These are the activations of a small neural network, seen along a few directions. Each row is one input.
Each table varies a few parts of the input and shows all the possible inputs, shuffled.
A made-up example of a description, with smaller parts first: line(6) and (point or (values(2) and ring(5)) or line(11)).
Shared parts are said once, and a part with two or three values counts as separate values.

Rows:
row 1: [-15  15 -13 -35  65   2 -26 -25  70  25  38   1]
row 2: [ 65 -60 -14 -45   7  35   8  -2 -41  35 -50 -11]
row 3: [  9  20  33 -25  16  31   2  40 -31  50  71  61]
row 4: [-62  27 -26 -24  57  12  18  -9  26  -2  16 -40]
row 5: [ -3 -32  13  23 -52 -27 -27   9  63 -34  21   6]
row 6: [ 37 -15 -16  32   7  51  51 -91 -18 -42 -36 -20]
row 7: [-28 -11 -39  -3   7 -10 -33  -9  53 -22  19  27]
row 8: [-11   0  16  13 -49 -37  23  17  37 -56  -3 -33]
row 9: [-25  40  22 -18   9  38  36  50 -68  22  45  15]
row 10: [  13  -30   40   29    2   26  -42  -23   16  -29 -102   50]
row 11: [ -7   1  19   0 -16 -51   1  10 -32 -22  12 -37]
row 12: [ -9  -2 -26  14 -47   0  40 -42  21  81 -82   7]
row 13: [  5 -31  26  15  -6 -49 -37   7  -3   2  36   9]
row 14: [ 75  35 -42  73   2  23  13  39 -15  11 -66 -12]
row 15: [ -9  25  23 -25 -11  -9   0  21 -65   1  32 -26]
row 16: [-47  21 -40  -3  16 -26  16  -4  22 -46  -6 -17]
row 17: [ 10  -3  25 -21  -8  -9 -42  11 -36  25  55  20]
Q: Describe the family of inputs behind these rows.
A: values(5) or (values(2) and line(6))
Q: Change only the values(2) part in row 9. List by row number the other rows that result.
A: row 3

Rows:
row 18: [  14   16   12   50  -48   10   10  -20   15   -5 -107   17]
row 19: [  3  -2  26 -41  15  -2 -19  29 -89  77  16  12]
row 20: [-29  28  22   7   0 -57 -75  49  34 -55  50  -2]
row 21: [ 22 -22  40 -75   9  20  -7  19 -78  54  26  -9]
row 22: [ 45  29  41  17  10  13  21  35 -74  24  58  43]
row 23: [   0   -6   14   59  -38   15   15  -34  -11  -20 -102   20]
row 24: [ 47  42  21  11 -23  30  23  73 -45  37  54  41]
row 25: [-45   3  26  18  11 -46 -70  37  10 -69  58   4]
row 26: [-47  56 -54  14  44  18  44 -23 -21   2 -10 -64]
row 27: [ 41 -30  -5  54 -71 -74 -18   5  19 -15 -42 -15]
row 28: [ 15 -18  17 -74  10  10  -5  19 -96  45  18  14]
row 29: [ 34   3 -49  20  34  49 -39 -47  49  42 -66  17]
row 30: [ 12   8  11 -50  -6   7 -13  69 -54  93  10  11]
row 31: [-73  30   1 -26  15 -44  -2 -23  77  28  70  25]
row 32: [ 20 -28  39  24 -34  31  31 -46   3 -38 -96  -6]
row 33: [ 51  58  26  11 -26  22   7  43 -59  29  58  36]
row 34: [-34  63 -67   2  34  23  59  24  19  19 -15 -63]
row 35: [ 18 -23 -45  31  50  51 -34 -59  27  33 -61  17]
row 36: [ 45 -76  23  31 -57 -50   5 -19   9 -45 -28 -39]
row 37: [-36   8  15   8  -3 -39 -60  80  51 -48  50   0]
row 38: [ 53  13  35 -17   3  24  35  25 -80  -8  62  45]
row 39: [-88   7   0 -18  23 -38  -2 -36  50  14  76  26]
row 40: [  11    0   -2   46  -51   22   26   12   29   -2 -107   19]
row 41: [ 36 -39 -50 -11  51  59 -15 -66  27   5 -59  18]
row 42: [-30  35 -33 -19  42  39  59 -35  -8 -19  -1 -90]
row 43: [ 10 -28   8  25 -39  28  30 -41 -12 -47 -99  19]
row 44: [-33  82 -57   1  32  12  37 -11   3  13 -16 -65]
row 45: [ 24 -16 -57  20  29  65 -23 -14  63  47 -66  18]
row 46: [ 19  23  24 -50   4  -7 -20  41 -65  89  10  11]
row 47: [-26 -14  22 -23  18 -41 -51  30  11 -94  59   3]
row 48: [ 26 -58   2  67 -54 -70  -8  -6  -2 -23 -36 -13]
row 49: [-75  17 -15 -30   8 -31  11  10  86  28  70  27]
row 50: [ 40 -75  -1  27 -52 -63   8 -13  -3 -52 -34 -10]
row 51: [ 37 -42 -24  -6  46  72 -20 -72  37  10 -53  -8]
row 52: [ 58  12  59 -13  -1  37  32  20 -68   0  68  16]
row 53: [-33  34 -58 -18  45  28  63 -29 -23 -27  -8 -64]
row 54: [ 37 -48 -20  54 -74 -59   1  38  34 -10 -40 -14]
row 55: [-71 -15  12 -52  14 -12   8 -45  62  -8  88   3]
row 56: [-73  -9  -7 -57  23 -29  15 -43  49 -14  80  26]
row 57: [-26 -17  46 -16   5 -24 -57  27  24 -88  65 -22]
Q: The inputs of row 28 and row 46 match in every part but one. If row 41 is changed in the same way as row 28 into row 46, which row does it become?
A: row 29
Q: The inputs of row 30 and row 21 match in every part but one. If row 49 is changed in the same way as row 30 into row 21, which row does it become?
A: row 55
Q: Describe the family of inputs behind these rows.
A: line(5) and (values(2) or ring(6))
Q: Which other rows agree with row 23 in the line(5) part? List them by row number.
A: row 19, row 22, row 25, row 26, row 35, row 39, row 48
Q: Change only the values(2) part in row 52. List by row number the other rows that result.
A: row 21

Rows:
row 58: [  5  24   4  66 -43 -22  30  37  -7  16 -71  -4]
row 59: [ 38 -39  18  52 -57 -23   2  38  17  18 -49  20]
row 60: [ 19   1 -26  48  -8 -17  21  32 -20 -21 -37 -33]
row 61: [  0  48  -3 -49  22  43  44  42 -73  54  53 -14]
row 62: [-70  38  19  11   5 -67   8  56  20 -44  76 -24]
row 63: [ 26 -34  29  26 -26  14 -14  -9  -7 -59 -17  -4]
row 64: [  34   50   26  -26   -2   -6   41   43 -100   12   61    1]
row 65: [ -3  31 -37  17   8  18   7  14   7  17 -53 -45]
row 66: [ 35 -37 -13   2  -1  -1 -53  -7  15   9 -34  28]
row 67: [  5  16   8  41  -1  13  29  -2 -22 -60 -31 -27]
row 68: [-59 -28  13 -30  21 -42 -49  33  57 -12  87  37]
row 69: [ 17 -42  -8  21 -31   3 -29  11  29  46 -59  57]
row 70: [ 33  -6  35 -64   9  22 -28  16 -68  46  63  57]
row 71: [  5 -57  12 -36   4  -1 -13 -78  11 -27 -21  17]
row 72: [-86  57 -15 -22  19 -31   2  39  48  -8  70 -32]
row 73: [ 14  35   0 -57  31  43 -10  -7 -60  73  67  33]
row 74: [-67  29 -20 -27  36 -28 -38  -2  65  13  92  16]
row 75: [  3 -57  42  -1 -26 -18   9 -47 -10 -54 -19 -26]
row 76: [ 54  -2  54 -37 -22  -4   0  38 -83  15  74  23]
row 77: [  5 -12 -44  16  34  27 -25 -13  24  40 -33  -2]
row 78: [  1  22 -32   8  25  47  40 -11  14 -24 -31 -32]
row 79: [-49 -11  38  -4 -22 -66 -36  47  34 -43  91  -1]
row 80: [ 34 -37  17  36 -31 -18 -31  23  -7 -18 -32 -15]
row 81: [ -8  12 -21  31  -7  21 -20 -13  36  75 -65  28]
row 82: [ -1  -3   2   7 -10 -24  54 -51 -24 -59 -23 -41]
row 83: [-21   1 -26 -23  20  15  61 -52  10 -21 -32 -53]
row 84: [ 12  45 -34  29 -25   5  33  15  30  51 -69  -6]
row 85: [ -14  -15  -23  -29   26   20    6 -101   19   -1  -17   -8]
row 86: [ 14   8 -22   2  40  47 -11 -56  29  -3 -18  12]
row 87: [ 27 -36   6  -5  10  31 -33 -36  16 -30 -21  37]
Q: The inputs of row 60 and row 80 match in every part but one. If row 58 is changed in the same way as row 60 into row 80, which row does it become?
A: row 59
Q: Describe the family of inputs behind these rows.
A: ring(5) and (values(2) or line(4))
Q: Change only the line(4) part in row 83. List by row number the other rows that result.
A: row 65, row 78, row 84
Q: Which other rows agree with row 74 in the ring(5) part? List them by row number.
A: row 73, row 77, row 81, row 85, row 86
Q: Change only the ring(5) part in row 72. List by row number the other rows that result.
A: row 62, row 68, row 74, row 79

Rows:
row 88: [ 19  15  19   4 -19 -21   9  51 -51  -3  33  -8]
row 89: [-61 -25  -8  13  -3 -58 -29 -19 105 -67  23 -12]
row 90: [ 40 -46   2  12  -8  14 -19 -26  13  14 -48  25]
row 91: [  4  18  15 -24   5   2  24  27 -50  -2  31 -11]
row 92: [ 20   4  35  -7 -16   9 -17  33 -47  22  22  32]
row 93: [ 38 -26   9  31 -30   6 -10  -7   5  -8 -55  15]
row 94: [-19  16 -48   5  25  30  15 -37  40  29 -57  -8]
row 95: [ 25 -12  -5  46 -41 -19   9   7  -3 -27 -53 -22]
row 96: [ 27 -18  24 -38  12  14 -30  20 -40  38  28  28]
row 97: [-67   2  13 -23  16 -58 -33  18  54 -43 110   4]
row 98: [ -4   6 -22  13   5  22  28 -44  22  -3 -48 -20]
row 99: [-13  40 -30 -38  49  33   5  10 -16  45  30  -4]
row 100: [-11  31   3 -24  26  23  21  -5 -34  25  36  -7]
row 101: [  3  -5  -8  29 -20   2  28 -29   1 -20 -51 -11]
Q: Describe the family of inputs behind these rows.
A: values(2) and (point or line(6))
Q: The inputs of row 88 and row 95 match in every part but the values(2) part. If row 92 is changed in the same way as row 88 into row 95, which row does it become?
A: row 93
Q: Change only the values(2) part in row 97. List by row number the other rows that result.
A: row 89

Rows:
row 102: [ 23 -28   4 -30  -1  20 -25 -14  29  49   9  16]
row 103: [ 41 -40  18  -4 -32 -14 -22  34 -15  13   3  18]
row 104: [ 10  18 -61  26  17  43  37 -29  19  13 -93 -14]
row 105: [ -6  39   8 -28  -1 -28  25  54 -61 -14  82 -21]
row 106: [ -6  26  53  -5 -13  -5 -15  41 -37   3  38  17]
row 107: [-12 -59  -7  21  27  32  -6 -34   7  18 -45  18]
row 108: [ 46  14 -34  42 -25   7  35  -6 -21 -25 -95 -25]
row 109: [-25  47  -3 -55  30  10  19   6 -12  22  87 -30]
row 110: [-80  -7 -18  24  -6 -86 -30 -41 115 -92  21 -19]
row 111: [ 35 -37  17  38 -14  -3  -4 -32 -33 -30 -49   9]
row 112: [-25  27  24 -30  16  23 -15  21   9  43  45  29]
Q: Describe the family of inputs behind these rows.
A: point or (values(2) and line(5))
Q: Change only the values(2) part in row 103. List by row number the other rows that result.
A: row 102
Q: A walk changes only the line(5) part. It starts at row 109 and steps to row 112. List the rest of the walk in order.
A: row 102, row 107, row 104
